Each row below holds a small network's activations on one input, seen along a few directions.
In each table, some parts of the input vary, and every possible input appears once, in random order.
A made-up example of a description, with smaller parts first: one of 4 places along a line, together with either a single point or one of 9 places around a ring or (one of 2 separate values, together with one of 8 places around a ring).
Shared parts are said once, and a part with two or three values counts as separate values.

Other details of the inputs shift rows strongly along two fixed directions, in all tables alike. That doesn't count.
To show where, the next rows are all for the same input, with only those details redrawn:
[ -6  -2  -2  -9  12  -4  -1  -2  -1  -1   9 -13   5  -6  13   3   9]
[ -6  -2   0  -3   3   0  -3  -7   3   1   4  -5   5   0   7 -10  -1]
[ -6  -1  -2  -9  12  -4  -1  -2  -1  -2   9 -13   5  -6  13   3   9]
[-17   0 -12 -12 -22  27 -11  18  13  56   5  -5  -6 -30  -6 -26  -2]
[ -6  -2  -2  -9  12  -4  -1  -3  -1  -2   9 -13   5  -6  13   2   9]
[-5 -2  0 -5  9 -5 -1 -8  0 -6  6 -8  6  0 11 -3  4]
[ -7  -2  -1  -4  -3   4  -4  -6   5   8   2  -3   4  -3   4 -16  -3]
[ -8  -1  -5 -16  19  -4   0   7  -3   4  14 -20   3 -15  17  13  19]

A family of inputs:
row 1: [ -4  11   6   2 -15  25  -8   4  12  31 -29  17  -6  -7 -15 -21 -21]
row 2: [ -8   1 -16 -21  17 -15  13  15  -4   2  12 -18  -2  -7   6  20  21]
row 3: [ -5  -4 -14   5 -43  25   2  18  11  41  -6  11 -13  -8 -26 -33 -11]
row 4: [ 12  -6   0   2  -6  -8   6  -1  -9 -17   4   5  -3   2  -1  15   8]
row 5: [ -9  -5  -8 -22  20   0   8   8  -3   1  16 -25   1 -10  18  12  17]
row 6: [  3   5  -3  -3  12 -14  -4  12  -8   1  15  -8  -4 -18   6  32  14]
row 7: [  3   4  -9  14 -44  23 -13  20  10  52  -3  17 -10 -18 -29 -25 -15]
row 8: [ -3  12  -1  -9  12   7  -2  17  -1  19 -15   2  -7 -15  -2  27   5]
row 9: [  1  14   2  -3   4   4  -1   3   2   8 -26  11  -5  -3  -6   7  -9]
row 10: [ 10 -14  13  13  -6  -3   9 -30  -1 -42  -4  10   5  35   4 -17  -8]
row 11: [ -5  -1  -3 -13  10 -10   1  -3  -4  -2   8  -4   0  -7  10   7  10]
row 12: [ 14   4  12  31  -3 -23  -3 -26  -2 -33  -7  20   7  30  -7  -6 -19]
row 13: [ -7  -6  -5 -18  10  -3   7  -2   0  -3  10 -12   1   0  13   3  11]
row 14: [ -4   6  -5  -1  16 -18  -3  18  -4   4  14 -17   1 -14   3  24  13]
row 15: [ -2  17   0   1  11   4   0  15   4  12 -22  -2   0  -6  -9   9  -4]
row 16: [ 5  0  9  8  4 -8 -8 -4 -3 -8 10  1  1 -3  2  9  0]
row 17: [ -1   8  10   2   5  13  -4   1   3  10 -20  10  -2   0  -4   6  -7]
row 18: [  3   7  20  22   3  15  -5 -18   7 -12 -28  13  10  24  -5 -17 -28]
row 19: [-10  -4 -18 -10 -46  24   3   5  11  38 -11  25 -18  -6 -21 -37 -16]
row 20: [ -7  -3 -16  -8 -12   5  11  10   5   9  -1   2  -7   2 -10 -11   2]
row 21: [ -2  15  -2  -5  14   5  -1  20  -1  21 -15   0  -6 -12  -5  26   7]
row 22: [-10  16  -5   5 -17  30  -8  29  14  56 -24   8  -8 -20 -24 -10 -13]
row 23: [ -3  17  -5 -10  11   6   0  23   1  25 -19  -2  -7 -18  -5  18   4]
row 24: [ 16 -12  18  25  -5   0   2 -25  -3 -42  -1   5  14  30   2 -16 -13]
row 25: [  1  -4  10  14   5  -8   0 -32   1 -31  -5   3  14  27   7 -24 -18]
row 26: [  4   0   2   8  -2 -23   4 -32  -3 -32 -11  20   4  27   1 -12 -16]
row 27: [  7  -4   6  -1  13   2  -6  12  -7  -3  20 -18   5 -15   9  23  19]
row 28: [  3   2   7  20 -22 -12  -8 -23   5  -9 -11  26  -1  19 -11 -24 -29]
row 29: [ -4   0   1 -10  14 -11  -7  10  -5   4  17 -12  -2 -18  10  23  14]
row 30: [  4   3  -6  17 -28  17 -10  20   7  35   2   6  -2 -14 -23 -15  -8]
row 31: [  3 -11   6   6   1   0  10 -28   1 -38  -4   5   6  32   6 -22 -13]
row 32: [ -6   9  -7  20 -37  21 -16  22  15  53  -1  10  -6 -20 -29 -29 -20]
row 33: [ -3  11   9   2   9  20  -5   4   6  10 -20  -4   4  -3   0  -6 -13]
row 34: [ -6  -1  -2  -9  12  -5  -1  -2  -1  -2   9 -13   5  -6  13   2   9]
row 35: [  4 -11   1  -8  -2  -2  10  -5  -7 -16   6   2  -6   6   5   6  11]
row 36: [ -5   5 -10  -4  13 -17   4   5  -2  -2   5 -10   4  -3   2   8   9]
row 37: [  0   8  13   4  20   8  -3  -2   2  -6 -16  -2   5   5   5  14  -2]
row 38: [ 16 -12  19  23  -7  -4   2 -28  -2 -43  -2  10  11  31   1 -13 -10]
row 39: [ -5  -5  -4 -18   5  -8   9  -8  -3  -8   6   0  -2   5   8   1   7]
row 40: [10 -4  7  3  4 -4 -5  2 -8 -8 13 -3  2 -7  2 17 10]
row 41: [  4  -3  17  24   3  -9  -8 -28   2 -32  -2   4  14  26   4 -19 -23]
row 42: [ -9  12   2  -2 -16  37 -11  17  17  49 -25   5  -5 -18 -14 -24 -17]
row 43: [  2 -11   1  -6   7   8   8   3  -6 -12  12 -15   0   1  11   5  11]
row 44: [  4  -6  -7  -3 -10  -4  11   1  -5  -7   0   6  -8   8  -4   3   7]
row 45: [  9  -3  -5   4 -14   0   4  13  -5   5   4   4  -5  -6  -8   8   8]
row 46: [  0   2   6   3  19   1  -9  12  -5   0  21 -23   6 -16  11  20  11]
row 47: [  5   2   1  12   0 -26   5 -29  -2 -30 -11  18   6  30  -2 -14 -14]
row 48: [ 10  -4  -2   7   2  -8   7  12  -7 -13   8  -8   3   0  -3  17  14]
row 49: [ -4  -3 -18 -25  11 -10  16  14  -8  -3   9  -8 -10  -6   7  23  25]
row 50: [ -5 -10  -2   8 -48  21   2 -23  15  10 -19  37  -9  22 -22 -59 -34]
row 51: [  8  -4   9   8   9   6  -7   5  -6  -9  16 -15  10  -5   7  11   6]
row 52: [ -4  -1   6   2   4  -1 -11   2   3   5  11  -9   3  -8   6   0   0]
row 53: [  3  -3  -1  -2  -5 -21  12 -31  -3 -33  -9  19   1  31   1 -12 -12]
row 54: [  2  -6 -11 -20   5  -7  12  11 -12  -7  11  -7 -12  -9   8  29  24]
row 55: [  8   3   9  23  -2 -27  -3 -25  -1 -30  -8  18   6  29  -5  -9 -20]
row 56: [ -4   1 -14 -19   7 -16  13   4  -4  -2   5  -3  -5   1   5  11  13]
row 57: [  8  -9   2  -9   7  -2   4  12 -10  -7  17 -10  -2 -14   7  27  24]
row 58: [ -6  -9  -9 -24  15   2  11   9  -3  -5  14 -18  -5  -8  15  15  23]
row 59: [ 13  -1   2   7  -1 -10  -3  -2  -9 -12   6   5   0  -1  -2  18   4]
row 60: [  2   1   9   7  10  -2 -10   2  -1  -4  15 -11   5  -8   7  12   5]
Changing only one part turns row 4 into row 57. The same change can be made to row 59. Which row results?
Answer: row 40
Changing only one part turns row 56 into row 2. The same change can be made to row 55. Which row results?
Answer: row 14
What do these inputs look like to the network?
Answer: one of 6 places along a line, together with either one of 2 separate values or one of 8 places around a ring
Which other rows does row 33 become when the choice among 2 separate values takes its other values? List them by row number.
Answer: row 18
Which other rows does row 1 become when the choice among 2 separate values takes its other values? List them by row number.
Answer: row 17
List by row number the other rows that have the place on the line of 6 in common with row 13.
Answer: row 10, row 27, row 34, row 37, row 38, row 42, row 52, row 58, row 60

A family of inputs:
row 61: [  2   5   3  -5  28 -14   1   4  -8 -14   3 -12   4  -5  12  31  15]
row 62: [  1   7   2  -4  26 -14   0   3  -7 -12   2 -10   3  -4  10  28  11]
row 63: [  2   0  -2   6 -11  -3   5  -8   2  -6 -10  12  -2  13  -9 -13 -10]
row 64: [ -2  -2   1   8 -16   0  -3 -14   5   1  -4  13   0  11  -7 -24 -16]
row 65: [  1  -3  -3   5 -12  -3   0  -2   0   1   4   5  -1   3  -5 -10  -4]
row 66: [  2  -3   6   3   4   1  -1  -9   0 -11   0  -2   6   7   5  -5  -3]
row 67: [  2  -3   5  12 -12   8  -2  -9   5  -2  -4   6   4  10  -6 -20 -13]
row 68: [ 4  3  7  4  7 -1 -2  0 -2 -7 -4  0  1  1  1 10  0]
row 69: [  0  -3   2   5 -10  -4  -1 -12   2  -5   0   8   1   8  -2 -14  -8]
row 70: [ -1  -1   5  10 -11   6  -4 -13   7   0  -7   8   4  11  -5 -26 -17]
row 71: [ 2 -6  0 -3  2 -4  1 -2 -4 -9  9 -3 -1  0  6  7  7]
row 72: [-12   4 -15 -19 -11  17  -1  26   6  45   0  -4 -12 -28  -6  -2   8]
row 73: [  2  -1   0  -3  20 -11   4   4  -7 -16  11 -17   5  -2  12  20  15]
row 74: [  1  -1   1   1  -6   1   4 -10   2  -6 -10  11  -1  11  -3 -10  -8]
row 75: [ 2 -1 -1 -7  7 -3  7  1 -4 -9 -1 -2 -3  3  4 11  7]
row 76: [ -4   5  -5  -3 -10  18  -8  25   5  39   1  -3  -7 -25 -10   3   3]
row 77: [ -3   1   1  -6  20  -8   1  -1  -3 -12   7 -13   5   0  12  13   9]
row 78: [ 1 -4  0 -2 -1 -3  0 -5 -2 -6  7  0  1  1  4  0  3]
row 79: [ -8   1 -15 -17 -10  17   1  30   3  40   5  -7 -12 -27  -7   5  12]
row 80: [-4  2 -4 -7  4 -5  5 -1  0 -1 -5  2 -2  3  1  2  1]
row 81: [  0  -4   5   6  -7   9  -3  -5   4   0  -2   2   2   4  -2 -14  -8]
row 82: [  3   4   6   8  -3   5  -5  -4   2   2  -9   7   2   3  -5  -5 -10]
row 83: [ 4  5  2  6  5 -5 -1  4 -2 -3 -3  0  2 -1 -3 10  0]
row 84: [ 2 -5 -1  1 -3 -5  1 -2 -3 -7  8  0  0  2  1  1  4]
What do these inputs look like to the network?
Answer: one of 4 separate values, together with one of 6 places along a line
Changing only the place on the line of 6 turns row 75 into row 80. The same change can be made to row 68. Which row results?
Answer: row 62
Which other rows does row 67 become when the choice among 4 separate values takes its other values? List them by row number.
Answer: row 76, row 79, row 84

A family of inputs:
row 85: [ -8   8  -4 -14  16   7   0  15   1  17  -5 -11  -1 -15   5  13   9]
row 86: [  8   3   4  13 -11  -2  -2  -4   0  -4 -12  15  -1   9 -12  -3 -11]
row 87: [  0 -11  -4   0 -14  -1   5 -13   1 -10   6   4   0  11   1 -19  -4]
row 88: [ -6  -8 -12 -19   2  -2   5  11  -4   8  20 -13  -5 -15   9   8  19]
row 89: [  0   7   1   4  -2   1   2  -7   4  -1 -20  13  -1  11  -7  -7 -13]
row 90: [ -4  -7  -8 -10  -5  -4   4   0  -1   2  13  -3  -3  -3   4  -4   8]
row 91: [  1   2  11  12   2   5  -9  -6   3  -2  -3   0   7   3   0  -7 -11]
row 92: [ -2   5   9   8   4   6  -5  -9   6  -2 -12   2   7   7   0 -11 -12]
row 93: [ -7  -9 -10  -4 -35  18  -1   1   9  28   4   9  -8  -6 -10 -35 -10]
row 94: [ -8   8  -5 -20  23   4   1  19  -3  16   0 -17  -2 -21  10  25  17]
row 95: [  5   3   2   5   2   0  -5  12  -3   7   4  -3  -1 -11  -3  15   6]
row 96: [ -3   8  -8 -16  14  -3   3  24  -5  16   0  -8  -8 -19   2  32  18]
row 97: [ 3  2  5  7  3  4 -8  8 -1  6  7 -6  2 -9  0  7  2]
row 98: [ -2  -8  -6  -2 -11  -5   4  -9   1  -5   8   3   0   7   0 -15  -1]
row 99: [  6   1  11  19  -4   2  -8  -7   1  -7  -1   4   6   7  -4  -7 -12]
row 100: [  8 -13   6   0  14 -25  14 -30 -10 -57   9   0   8  31  15   5   7]
row 101: [ -2   3  11  27 -36  26 -16 -12  18  23 -18  22   3   9 -21 -53 -40]
row 102: [ -3   8  -8 -13  12  -2   3  23  -4  16  -2  -7  -8 -17  -1  27  15]
row 103: [  3   6  -5  -3   3  -1  -1  19  -4  12   1  -4  -5 -15  -4  21  11]
row 104: [ -6 -10  -9  -1 -35  18   1  -2  10  23   2  11  -6   1 -12 -38 -12]
row 105: [ -6   6   2  -9  18   7  -5  13   1  14   2 -16   2 -17   9  14  10]
row 106: [ 5  3  1  7  1  0 -4 12 -3  7  4 -3  0 -9 -4 13  5]
row 107: [  7 -11   4   3  11 -27  11 -30  -9 -52   8   1   8  30  14   1   3]
row 108: [  9   5  12   6  29 -26  10 -27  -9 -53 -16   8   8  33  10  19  -3]
What do these inputs look like to the network?
Answer: one of 2 separate values, together with either one of 4 places along a line or one of 8 places around a ring
Changing only the choice among 2 separate values turns row 91 into row 101. The same change can be made to row 105. Which row results?
Answer: row 92
Which other rows does row 108 become when the choice among 2 separate values takes its other values? List them by row number.
Answer: row 89
Which other rows does row 98 become when the choice among 2 separate values takes its other values? List them by row number.
Answer: row 90
